Here are a small network's activations along a few directions, averaged over the inputs that share one value of a field.
Related values have similar rows: they may be neighbours, one step apart, or belong to one group.
(in the rows, 500 means zero)
Strong random noise was added to every row along 15 fixed directions; ignore it. To show where, here is one row again and again, with new noise each time:
[593,489,526,597,635,376,469,241,559,682,393,408,329,414,631,618,552,481,269,421,363,573,371,595,439,747,559,454,710]
[419,423,581,421,485,345,553,457,325,504,752,604,475,529,538,344,716,457,593,477,218,489,360,529,617,636,658,456,842]
[603,438,539,496,457,476,561,642,511,562,388,485,457,484,472,445,496,429,332,615,126,515,232,492,607,302,672,351,582]
[547,596,605,806,590,614,512,522,725,340,474,417,572,427,576,701,443,531,479,346,638,478,519,718,490,508,464,754,482]
[662,681,376,520,539,167,569,503,448,508,522,426,407,438,839,670,573,454,370,245,461,625,515,527,625,445,671,688,710]
[752,536,366,577,504,589,457,629,528,372,560,464,498,507,752,777,372,366,476,424,285,726,397,545,472,406,574,506,472]
[559,603,256,211,357,582,423,596,338,617,455,493,384,540,470,480,481,308,682,522,471,651,593,223,395,409,397,390,392]
[427,275,524,269,218,325,419,527,461,498,658,405,874,587,625,449,271,474,787,328,334,401,699,585,407,492,328,444,442]
[623,364,429,638,569,434,638,538,642,450,632,657,553,571,533,534,580,595,462,458,669,460,364,398,488,658,635,490,421]
[420,460,662,566,513,373,618,474,505,438,756,608,402,342,305,410,547,534,395,581,546,361,443,434,450,403,629,592,677]
[500,583,353,491,414,641,441,557,437,538,294,593,448,507,494,444,670,601,397,376,372,714,411,328,421,626,550,499,468]
[690,492,333,651,648,362,527,359,513,604,624,640,522,652,624,546,606,435,606,606,355,515,327,446,530,586,622,554,641]
[427,561,555,506,692,341,601,555,453,422,429,584,304,451,536,414,766,437,363,388,634,326,532,327,552,568,580,475,758]
[339,549,700,711,739,749,611,484,614,339,246,718,465,545,490,334,632,611,428,639,588,454,497,254,317,428,542,569,543]
[583,605,471,639,364,349,398,446,624,738,393,475,501,334,289,483,416,703,305,339,614,463,467,642,508,535,443,716,400]
[516,534,415,501,567,433,561,551,552,381,511,204,462,503,714,754,535,319,502,524,646,507,621,600,675,359,489,512,547]
[463,525,253,251,368,386,505,672,424,548,241,465,582,618,599,415,633,459,589,279,619,458,693,205,489,528,404,408,387]


Values of J:
j9: [663,272,416,691,613,544,308,526,561,589,587,696,567,551,80,462,431,429,512,758,505,140,356,651,600,667,319,269,376]
j2: [496,446,448,369,449,377,665,329,519,629,492,325,512,534,442,534,491,466,487,645,459,499,436,343,392,438,617,427,522]
j7: [796,469,414,465,543,309,672,622,567,575,691,624,556,568,452,517,464,306,822,314,777,281,447,392,563,615,533,525,363]
j6: [537,629,409,452,322,683,435,663,464,406,604,603,386,304,239,567,392,572,417,331,599,646,545,397,344,523,456,507,231]
j11: [504,492,642,473,514,730,683,370,593,598,497,541,434,512,289,460,409,481,568,699,553,485,354,431,388,534,567,487,381]
j1: [652,559,285,498,597,636,595,649,499,374,501,406,378,610,566,670,675,408,502,582,797,610,386,499,805,550,600,427,360]
j12: [507,583,490,563,667,445,646,347,530,585,461,423,321,489,580,557,714,365,484,520,511,489,412,400,508,596,637,538,707]
j10: [575,444,351,364,415,540,450,479,486,561,575,458,651,653,602,523,268,564,583,710,547,605,563,468,467,308,464,475,250]
j3: [461,447,426,685,505,340,507,316,598,437,424,351,729,554,594,680,490,679,321,593,327,500,503,674,537,386,580,623,523]
j4: [555,365,354,482,385,335,492,361,523,682,576,335,431,346,442,689,406,549,172,660,475,611,406,579,487,495,591,350,361]
j8: [426,313,557,597,545,670,376,493,545,411,564,513,549,482,276,494,314,605,420,700,597,426,571,550,390,488,326,367,308]
j5: [611,536,161,388,373,366,541,291,489,604,633,465,445,444,649,752,384,646,374,483,741,760,642,297,224,516,608,609,284]
A value of J combines one of 4 hidden first parts with one of 3 second parts; all combinations occur once.
j4 and j6 share the first part; j4 and j10 share the second. Which value has the first part of j10 and the second part of j6?
Answer: j2
j7 and j8 share the first part; j7 and j11 share the second. Which value has the first part of j11 and the second part of j8?
Answer: j3

Values of W:
w4: [490,421,470,406,427,466,572,277,524,655,622,394,495,499,505,545,405,547,552,642,525,657,511,495,398,530,535,450,408]
w7: [479,467,559,427,552,634,660,625,604,542,219,543,564,671,540,327,553,414,668,572,546,415,466,289,498,437,491,367,377]
w1: [674,728,343,588,580,597,516,407,525,536,337,644,498,583,714,597,497,604,551,315,573,757,508,374,342,622,547,713,387]
w2: [694,549,559,550,646,800,532,583,589,552,539,634,323,578,441,488,434,486,558,676,659,650,253,569,594,569,555,382,310]
w5: [253,584,495,526,454,672,364,431,357,323,627,452,567,485,479,528,607,426,755,535,461,553,722,530,437,474,338,668,613]
w6: [527,739,333,497,325,369,510,469,466,722,398,509,536,459,347,383,499,552,539,494,431,519,516,313,406,274,544,786,493]
w8: [616,366,394,478,539,496,356,713,467,430,617,542,541,580,479,567,445,357,625,505,607,358,555,643,724,565,323,295,365]
w3: [579,675,336,592,505,284,367,422,564,746,121,419,573,549,599,496,543,621,359,341,508,440,532,594,599,531,430,657,496]
w10: [406,749,370,551,532,633,602,547,437,366,470,545,385,509,425,534,715,600,511,548,812,638,600,372,616,410,556,734,439]
w9: [431,477,687,602,553,431,488,476,588,441,356,314,527,407,612,547,402,498,296,536,363,426,538,650,533,282,502,546,637]
The values of W form a ring.
Name the neighbours of w3, in listed order.
Answer: w2, w6
Name the neighbours of w4, in listed order.
Answer: w8, w10

Values of S:
s4: [734,506,533,564,633,682,549,535,589,350,753,565,468,533,610,742,265,344,643,583,566,579,447,577,428,450,532,496,393]
s2: [234,566,542,679,518,590,548,584,474,224,511,493,643,460,352,455,719,470,587,572,498,306,639,415,476,288,506,721,638]
s9: [281,322,593,487,404,554,474,400,558,462,593,340,653,457,359,491,478,533,573,607,620,402,647,602,467,525,344,494,427]
s8: [551,527,446,448,322,502,442,418,471,580,706,324,547,482,504,632,361,389,641,564,266,616,447,661,519,385,496,605,545]
s7: [509,430,657,480,606,635,467,471,484,421,851,728,407,535,578,448,230,571,646,764,726,653,582,559,496,404,416,442,322]
s12: [517,352,671,390,507,595,415,425,453,430,626,512,658,603,564,479,310,332,798,554,185,428,505,633,376,526,398,343,603]
s3: [348,610,514,440,633,869,457,511,454,369,277,453,444,634,607,513,502,476,609,730,690,675,685,458,480,367,347,446,355]
s5: [315,596,365,459,388,358,382,315,398,508,533,179,637,484,622,622,639,422,614,401,340,540,717,608,500,502,406,700,730]
s6: [583,499,565,548,431,415,602,684,656,543,346,475,543,405,349,483,448,446,431,293,549,286,447,481,477,486,487,502,429]
s11: [637,435,522,730,769,444,479,499,593,421,361,569,433,474,540,635,566,490,220,363,434,326,372,548,495,733,557,378,618]
s1: [429,466,573,596,550,310,515,321,492,428,713,530,409,375,601,548,559,624,331,426,629,521,531,523,432,632,590,612,692]
s10: [371,544,408,662,606,561,446,381,563,488,192,451,726,730,679,447,699,589,643,479,511,428,592,505,555,617,397,644,538]
The values of S form 3 separate groups.
List the group mates of s10, in the order listed.
Answer: s8, s5, s1
List the group mates of s6, in the order listed.
Answer: s2, s9, s7
